Each row below holds a small network's activations on one input, seen along a few directions.
Each table varies a few parts of the input and shows all the possible inputs, shuffled.
A made-up example of a description, with smaller parts first: ring(5) and (point or ring(9) or (values(3) and line(6))).
Shared parts are said once, and a part with two or three values counts as separate values.

Other details of the inputs vary at random and push rows far along two fixed directions, the same in every table; ignore that.

Rows:
x1: [ 18 -55  -5  13  -1 -29   4  33   5  19 -11  64]
x2: [-25  41  -5 -46 -20  42 -55 -55 -31   5   8 -53]
x3: [ 27  32  -2 -12 -24  22  -7   0 -66   5  13 -55]
x4: [ 13  62 -16 -38  -5 -15 -31 -15   2 -39   0 -30]
x5: [-18  94 -26 -41   2   9 -22 -81  -3 -24  30  -4]
x6: [-52 -37 -23  -5  30  43  -1 -12  37  31   0  28]
x7: [  6 -51 -25  22 -15  -9  11  44  15  38  11  30]
x8: [ 13 -42  11  43 -23  -4  54  26  19  37   2  53]
x9: [-40  82 -34 -26  30  23 -21 -58  -9 -36 -10 -37]
x10: [  0 -49 -22  22  36   6  29   4   6  19 -23  29]
x11: [ 42  80  20 -10 -11 -32  12 -13 -19 -50   6 -40]
x12: [  1 -77   3  24 -43  20  56  29 -11  26 -12  20]
x13: [ -1 -39   8 -11  32  10   7  22   3  -6  -7  22]
x14: [ 53 -68  17  37 -41  -1  74  60 -45  -4 -21  16]
x15: [-37  65 -18 -42  34  32 -29 -45  -2 -18  39 -53]
x16: [-47 -48 -27 -17  30  45  -5  -8  38  30   9  24]
x17: [ 40  35 -26   1  -8 -24  -8  25 -30 -20  18 -23]
x18: [ -2 -83  24  29 -47  17  38  26  -5  21 -17  16]
x19: [ 55  45  20  48   4 -20  29  58 -63 -27  13 -75]
x20: [-43 -24   3   2 -17  23  -4 -46  57  28   3  49]
x21: [  3 -37 -31  10   0 -10   6  18   3  25   2  58]
x22: [ 30  60  -5   7  20  -8   9  12 -49 -41   2 -58]
x23: [-10 -28   4  19 -13  -7 -15  -6  15  36  19  38]
x24: [ 78  59  70  38 -28 -60  30  38 -49 -36  16 -46]
x25: [-41 -17 -21  -5 -12  23  19 -33  60  32  -3  45]
x26: [-26  79 -41 -41  -8  13 -39 -48  20 -14  25 -45]
x27: [ 65 -32  19  54 -26 -29  75  70 -15   5 -14  30]
x28: [ -3 -73  27  32  15  12  18  54  10  30   7  19]
x29: [-27 -57 -18 -48  -5  41 -20 -28  -3  28 -37  41]
x30: [-27  68 -41 -27   0  -2 -45 -48  -4  -1  40 -26]
x31: [-25 -50   7  31  10  17   4  23  18  24 -21  12]
x32: [-30  84   2 -25 -11   9 -46 -83  14  -9  37 -24]
x33: [ 29  34  -2   7  27   0  13  21 -38 -30  10 -38]
x34: [-59 -17 -32 -28 -12  26 -41 -36  70  26  -3  25]
x35: [-34  65 -21 -48  33  13 -37 -56  -4 -45 -10 -40]
x36: [-18 -37  12  20  18  21  -3  18  16  15   0   3]
x37: [ 32  33  28  11  14  -5 -14  28 -35 -26  35 -76]
x38: [ 23 -50  21  48  14 -12  39  58 -12  -2 -49  31]
x39: [ 86  37  21  25  18 -26  33  70 -74 -46  27 -70]
x40: [-74 -29 -11 -32  27  25 -30 -41  44  12 -32  22]
x41: [  1  57  -1  28  13   2   9   4 -30 -17  -2 -52]
x42: [ 89  47  29  60 -24 -52  28  62 -71  -7  46 -39]
x43: [ 14 -54 -16  -8 -15  30  15  18 -36  32 -23  26]
x44: [ 30   9  29 -21 -23  -2 -20   9 -64  -4 -10 -49]
x45: [ -2 -61  27  68   4  -1  33  59   3  30 -33  18]
x46: [ 62 -23  38  37 -15 -35  42  43 -19   0   0  49]
x47: [-17  86 -38 -40   7   5 -41 -69  -8 -20  31  -8]
x48: [101  57  31  56 -34 -50  50  83 -56 -27  28 -74]
x49: [  4 -77  24  36  25 -21  23  30   8  26 -32  20]
x50: [ 58 -58  59  55  11 -31  39  97 -29   1 -12  -4]
x51: [-36 -16 -19   1  -7  25   3 -40  41  40  13  62]
x52: [ 26 -27 -22  11 -13  -7  23  42  12  10 -11  32]
x53: [ 29  29  10 -23  31  -7 -10  12 -29 -44  12 -44]
x54: [ 29  54   8 -12  -1 -38 -15  -7 -32 -24  15  -5]
x55: [-13  79 -22 -57   0   1 -36 -60  25 -44   0 -31]
x56: [-62 -25 -40 -10  39  33 -10 -56  41  35  -9  17]
x57: [ 12 -74   7  17 -16 -31  -2  52  15  23 -14  39]
x58: [-42 -35 -13 -28  -9   3 -27 -11  59  18 -22  40]
x59: [-41 -33  -1 -22   1 -10 -25 -29  35  32  -3  59]
x60: [-26 -40 -37 -30   3   4 -30 -14  39  11 -17  56]
x61: [ -9 -39  26  10 -18 -13  22   6  42  15 -24  39]
x62: [ 33  72  43   0 -16 -39 -12 -14 -29 -27  25 -32]
x63: [-29  41   6 -51  32  11 -47 -37   3 -31  17 -50]
x64: [-60 -22 -22 -38   7  -3 -52 -46  43  24  -4  46]
x65: [ 18  49  17  23  20 -18 -12 -12 -30 -19  14 -80]
x66: [-35  47  13 -48  31  11 -43 -37   1 -30  17 -44]
x67: [-54 -17 -14 -39  -6  13 -28 -44  72  11 -21  30]
x68: [ 17 -69  44  63   6 -25  43  77  -9  16 -47  25]
x69: [-42 -31 -12  -7 -17  22 -13 -20  71  28  -9  30]
x70: [-27 -24 -40 -21  -4  22   9 -18  54  15 -18  51]
x71: [-56 -27 -23 -40  42  38 -27 -42  41  -3 -22  39]
x72: [-39  46   5 -58 -29  18 -29 -75 -14 -43  -2 -54]
x73: [ 33  69   5   4 -13 -14  23 -20 -22 -25  17 -11]
x74: [ 52  33  17  19  30 -39  14  15 -50 -38  -8 -54]
x75: [ 28 -47  26  26 -14 -15  45  23  18  12 -20  71]
x76: [-65 -11 -11 -17 -15  28 -15 -58  73  24  -7  32]
x77: [-10 -47  -4  26 -13 -12 -16  17  17  38  12  37]
x78: [ 20  38  -2   9 -20 -20 -38  13 -13 -11  27 -46]
x79: [ 16  31  11 -28 -31   2  10 -22 -47 -54  -9 -44]
x80: [ 13 -41   0  10  29  13  31  43  -8   6   2  22]
Each input here is: ring(5) and (values(2) or line(6) or ring(8)).
Question: Changing only the ring(5) part turns x7 into x17. The same change can be made to x48. Which row results?
Answer: x70
Question: Changing only the ring(5) part turns x30 into x1. The same change can be made to x56. Which row results?
Answer: x74
Question: Change only the line(6) part in x40. List by row number the other rows that result.
Answer: x49, x50, x63, x66, x68
Question: A walk changes only the ring(5) part. It starts at x43 and steps to x3. List the rest of the walk in order.
Answer: x2, x44, x29

Rows:
x81: [-33  53 -11 -32  -5  23 -13 -71  -3 -41  -7 -27]
x82: [-59  55  -4 -30  28  -7 -48 -65  36 -22  21 -12]
x83: [-62 -60 -47 -13  47  47 -14   7  59  27 -23  26]
x84: [ 28  -7  10  23  40   9   8  44 -56   3  22 -34]
x85: [ 69 -16  36  53 -24 -56  12  76 -20  12  18   3]
x86: [-34 -18 -17   5  36   8   0 -10  51  16  -2  52]
x87: [ 46 -24  36  57  -6 -61  10  58 -10  10   5  18]
x88: [ 47  21  17  25  15 -45  46  42 -34 -30  -1  -5]
x89: [ 62  15  51  25 -20 -58   6  45 -34 -17  -4 -12]
x90: [ -3 -53 -10  28   0  16  53  17  18  27 -27  51]
x91: [-22  44   2 -33 -35   2 -31 -40 -11 -12  19 -41]
x92: [-72 -37 -49 -15  -6  46 -11 -31  51  48  16  61]
x93: [-46 -80  -3  29 -15  26   7  -5  47  68 -12  57]
x94: [-18 -10 -19  24  -6  26  12   0  14  39   8  19]
x95: [ 72 -13  30  36 -50 -26  51  66 -65 -14   3 -20]
x96: [  4  60 -15 -51 -14   0 -38 -51  -2 -33   0  -5]
x97: [ -1  68  -8 -43   3 -10 -36 -60  -6 -40  -6  -8]
x98: [  5  76 -32 -25  -9   3 -31 -31  -5 -11  48 -37]
x99: [-38 -79  20  12 -15  24  21   1  48  42 -36  54]
x100: [ -8  -8 -14  16  17 -13  -7   7  29  18   4  51]
x101: [-63 -71 -27  -7  34  30 -32  -1  57  25 -28   9]
x102: [ 42  18  34  14   2 -38  27  32 -33 -39 -14  -6]
x103: [-66   7  -9 -36 -22  37 -30 -70  28  22 -11   1]
x104: [-17 -91   3 -12 -36  11   0   7  45  47 -13  67]
x105: [  9 -53 -13  31 -16  18  52  24   0  39 -24  44]
x106: [ 48  24  -5   4  -7 -35  14  28 -27 -10   7   7]
x107: [-40 -33   5  11  15  13  -2 -23  58  22  -5  27]
x108: [  2 -38  13   7   3   9  30   1  18  -8 -32  35]
x109: [-29  49  20 -36   3   8 -23 -55  21 -29   1 -34]
x110: [-30  25   0 -20  38  19 -50 -38 -31 -10  24 -59]
x111: [-42  51 -21 -35 -19  18 -46 -63  18   5  35 -37]
x112: [ 19  39  -8 -20  40  13  -9  -9 -68 -26  11 -56]
x113: [ 63  13  23  36 -36 -42   4  45 -34  -3  39 -37]
x114: [-20 -68 -16   2  18  22  45  -5  54  33 -29  71]
x115: [ 40  10 -15  12 -25  -8  33  21 -36  -1  14 -11]
x116: [-34  74 -17  -8  14  26 -19 -45  11 -16  28 -28]
x117: [ -4 -82  31   1  14  20   2  37 -23  31 -22  11]
x118: [ 13 -18  25   4  10  -8  -4  51 -18 -22 -19 -52]
x119: [ 20 -58   5  10  15   1  24  63 -18 -14 -42 -10]
x120: [ 43 -34   0  38  -8 -24  21  69   8  32  12  49]
x121: [ 56   6  -1  23  22 -19  30  72 -50 -33 -17 -62]
x122: [ 48 -31  41  20 -32 -36  10  60  -9   6  -5  21]
x123: [ 19 -27  27  55 -12 -10  25  35   4  21  -2  -4]
x124: [ 46  95  18  -3 -33  -7   5 -15 -69 -49  11 -85]
x125: [-26 -31  27  -9   7 -13   0  -4  31  -2 -17  38]
x126: [ 15  30 -16 -34 -30   1 -14 -30 -18 -29  12 -15]
x127: [-32  45 -58 -63  -7  23 -34 -78  20  -6  17   5]
x128: [ 57 109   0  -5   5 -49  -5  -5 -55 -54  16 -50]
x129: [-15  21  -7 -44  30  31 -30 -39 -50 -28  -5 -44]
x130: [-62  30 -31 -26  32  34 -19 -62  58   6   7  13]
Question: Changing only one part turns x121 into x83. The same change can be made to x115. Which row results?
Answer: x92
Question: Changing only one part turns x90 into x123. The same change can be made to x112. Which row results?
Answer: x110
Question: What is each input in this table made of?
Answer: ring(5) and (values(2) or ring(8))
Question: Change only the ring(5) part in x103. List by row number the other rows that result.
Answer: x93, x94, x105, x124
Question: List by row number the other rows that have the ring(5) part in common with x102.
Answer: x81, x95, x96, x97, x108, x119, x124, x126, x129
Question: A walk changes only the ring(8) part. It starts at x122 and steps to x104. List the rest of the walk in order.
Answer: x91, x103, x99, x109, x125, x89

Rows:
x131: [ 53  -8  38  51 -14 -40  35  61  -7  -6   4  -2]
x132: [-37  59 -25 -39   4   6 -50 -57  31  -8  29 -15]
x133: [-55   6 -23 -38  23  18 -20 -62  53   0 -10  42]
x134: [-13 -65  -3  18 -30   3  16  14  29  39 -20  51]
x135: [ -1 -65   2  29   3 -14  18  28  27  28 -28  61]
x136: [-79 -37 -32 -42  47  41 -32 -46  44  12 -17  15]
x137: [ 56  23  15  29  -3 -34  14  45 -31 -11  24 -14]
x138: [ 69  11  22  24 -25 -30  29  48 -54 -11  14 -12]
x139: [-20 -74  -2  21  32  25  14  45  19  30 -29  34]
x140: [-56  37   4 -13  29  19 -43 -64  13  12  25 -17]
x141: [-26  24 -11 -34  11  -1 -38 -40  23  -6   4  13]
x142: [-37  47 -19 -38 -17  20 -21 -64  28  -7  16 -12]
x143: [ 27  86   7  -8 -24 -12   1 -19 -31 -35  33 -60]
x144: [ -18 -110    0   12    7   27   24   35    3   28  -30   33]
x145: [ 20  87  16 -16 -29 -16 -11 -28 -23 -41  22 -62]
x146: [ 64  27  60  56 -19 -28  25  44 -82  -3  31 -62]
x147: [  4  53  12 -20 -22  -7  -9 -31  -8 -28   5 -27]
x148: [ -1 -56 -12  37  -1  -5  21  31  31  37  -4  53]
x149: [ 10  65  12 -11   8 -21 -13 -23  -6 -39   8 -31]
x150: [-31  20 -11 -25  -2   0 -37 -35  37   3  11  10]
x151: [-86 -66 -55 -29  -8  52 -14 -61  79  59 -18  88]
x152: [ -4 -61   5  32  -4 -14  15  28  32  28 -23  54]
x153: [ 28  83  -3 -22 -19 -11 -16 -23 -40 -32  34 -49]
x154: [-13 -57 -11  32  -5  -4  13  24  42  39  -6  50]
x155: [ 55 -39  28  44 -30 -31  41  58 -32   9 -19  16]
x156: [  0 -60  17  27  -1 -11  25  28  38  20 -20  59]
x157: [ 62  15  15  46   1 -41  29  53 -39 -12   6 -13]
x158: [ 20  86  12 -18  -3 -30 -35 -20 -20 -41  26 -53]
x159: [-30  36 -10 -47 -20   9 -39 -58  14  -8   5  -2]
x160: [-42  -4 -20 -40  19  39 -24 -41  -2  -9  -9 -27]
x161: [ 28 -45  23  30  27 -14  22  64 -30  -5  -7 -24]
x162: [-47  27 -21 -38  46  31 -36 -42  13 -12  -7 -32]
x163: [-38 -17 -16 -34  16  36 -20 -29  -5  -8  -9 -25]
x164: [-12 -66  -3  -2  12  32  13  14   0  20 -28  11]
x165: [-26  45 -24 -28   5   5 -37 -41  25  -2  29  -5]
x166: [-41  13 -18 -35  45  28 -31 -37  12  -9  -8 -29]
x167: [  0 -77  14  14 -18   2  34  20  25  27 -31  69]
x168: [  8  59   6  -3  32   2 -18  15 -39 -36   9 -75]
x169: [  0 -45  -1   5 -12   9  34   6  15  19 -14  54]
x170: [ -8 -48   1  10 -25  -2  13   6  17  25 -24  42]
x171: [-32  42 -16 -54 -12  12 -42 -66  10 -12   4  -2]
x172: [-90 -42 -50 -40  26  36 -32 -72  80  36 -27  86]
x173: [  6  53  -5 -21 -27  -4 -21 -24  -8 -10  28 -31]
x174: [ 54  -4  29  36  -2  -3  29  73 -67 -18  -6 -52]
x175: [-35  59 -39 -40  -6  20 -28 -72   5  -9  12 -15]
x176: [ 63  -1  32  26  -1 -12  28  60 -72 -24  -1 -68]
x177: [-13 -94   2  18  34  14  20  42  18  31 -27  32]
x178: [ 64  55  25  14   0 -43   2  32 -47 -34  21 -37]
x179: [ -21 -103    2   20   32   11   18   44   16   26  -26   34]
x180: [ 84  33  37  49   0 -49  43  64 -49 -32  15 -29]
x181: [-28  48 -19 -20   9   7 -20 -44  31 -11  22  -7]
x182: [ 35 -47  21  56 -15 -34  29  65   6  21 -10  26]
x183: [ 53 -20  19  50 -39 -29  38  58 -27  13   5  -7]
x184: [-23  29 -17 -47  -8  12 -29 -54   5  -8   4   9]
x185: [ 28  85   0 -15   8 -24 -22 -14 -31 -38  32 -44]
x186: [ -8 -80   1  15  10  35  23  39   4  32 -33  29]
x187: [ 81  14  30  40 -39 -38  33  66 -54  -5  28 -28]
x188: [ 27  28  16  17  30  -3   4  40 -36 -22  -1 -56]
x189: [-26  21 -11 -36  -6  15  -7 -51  15 -10  -7  18]
x190: [  0 -67  -6  16 -15   2  28  16   9  31 -28  63]
x191: [-42  53 -20 -29   7  10 -31 -58  41 -12  20 -10]
x192: [  0 -34  -3  20   9  -3  26  15  28  15  -3  48]
x193: [-19 -77  -4   9   9  41  17  31   5  29 -33  30]
x194: [-49  17 -24 -48  22  47 -33 -54   4  -9 -12 -32]
x195: [  3  82 -20 -10  11 -12 -22 -34 -13 -28  25 -41]
x196: [ 21  97 -10 -21 -12 -12 -15 -39 -46 -40  20 -60]
x197: [ 82  17  34  46 -29 -34  55  61 -54 -18  14 -25]
x198: [  1 -73   8  13 -33  -1  14  27  26  41 -12  59]
Question: What is each input in this table made of?
Answer: values(2) and (point or line(9) or (values(3) and ring(8)))
Question: Changing only the values(2) part turns x131 into x145. The same change can be made to x140. Which row results?
Answer: x146
Question: Change only the values(3) part in x175. List by row number the other rows that result.
Answer: x153, x197
Question: Change only the values(3) part in x165. List by row number the other rows that result.
Answer: x148, x181
Question: Change only the values(2) part in x192. List by row number the other rows that result.
Answer: x197
Question: Change only the line(9) part in x174. List by row number the other rows that result.
Answer: x144, x160, x163, x164, x176, x186, x193, x194

Rows:
x199: [ 64  29  37  23  -2 -24  17  57 -74 -39  10 -81]
x200: [-27  88 -15 -35 -11 -10 -38 -71  31 -23  24 -16]
x201: [-49 -64 -22  -4 -11  12   7 -26  84  42 -24 105]
x202: [-31  66 -31 -46 -20  -1 -47 -72  31  -6  27   2]
x203: [ 26  19   8  12 -31 -25  18   3   8  -8   4  14]
x204: [-13 -22 -18  -8 -32  -4  -4 -15  36  26   1  61]
x205: [ 51 -40  35  40   3 -16  27  74 -41  -3  -4 -27]
x206: [  5  10   5   7 -27 -14   2 -17  13  17  18  28]
x207: [  6  64  -2 -22  30   9 -17 -12 -34 -41  10 -70]
x208: [-11 -96  -4  24 -26   4  39  12  49  59 -18 119]
x209: [ 57 -20  31  49 -47 -41  45  59  -5   7   1  24]
x210: [-41 -63  -7  -9  29  27  -4  -5  24  21 -33  38]
x211: [ 49 -40  24  57  16 -15  40  83 -41   5  -6 -22]
x212: [-13  91 -23 -38 -11 -18 -45 -61  13 -22  33 -17]
x213: [ 55 -36  27  39   7 -10  45  77 -46  -4 -10 -22]
x214: [-17  76  -9 -25 -11 -10 -29 -63  12 -11  32  -4]
x215: [ 68  48  26  37  16 -27  25  58 -79 -42  10 -87]
x216: [ 14  10  -9   3 -18 -21   0  -3  17   4   6  36]
x217: [ 32 -49  31  40  15 -15  24  63 -29   7 -16  -6]
x218: [-29  59 -19 -27  23  24 -36 -39 -16 -25  12 -68]
x219: [-47 -75 -17 -21  23  38  -1  -9  31  24 -29  42]
x220: [-85 -72 -24 -33  26  51 -29 -44  57  41 -30  50]
x221: [ 31  16  23  11   2  -9   3  25 -49 -22  -4 -54]
x222: [ -46 -107  -13   -5   30   36    9    8   44   37  -36   68]
x223: [-27  37 -14 -36  17  30 -27 -33 -10 -20   4 -49]
x224: [-31  46  -9 -38  29  17 -40 -39  -7 -29  10 -50]
x225: [-23  62 -12 -32  31  19 -34 -33 -14 -32  15 -63]
x226: [ -5  65 -23 -35 -22 -11 -27 -51   9 -16  19   1]
x227: [-56 -28 -26 -25 -23  24 -11 -60  61  41  -1  80]
x228: [-23  32 -18 -20  16  26 -20 -25 -16 -16   1 -49]
x229: [ 71  -6  35  56 -29 -47  47  56 -26   5  11  25]
x230: [ 67  -9  36  57 -42 -50  40  62 -10   5   9   9]
x231: [ 27 -39  19  30   9   2  22  58 -23   7  -5 -18]
x232: [-23  41  -6 -38  20  17 -28 -42 -18 -27  -6 -45]
x233: [-27 -94 -17  12  21  33  27  23  21  38 -33  47]
Question: What is each input in this table made of?
Answer: ring(5) and (values(3) or line(4))
Question: Changing only the ring(5) part turns x204 into x212. The same change can be made to x221. Which row results?
Answer: x217
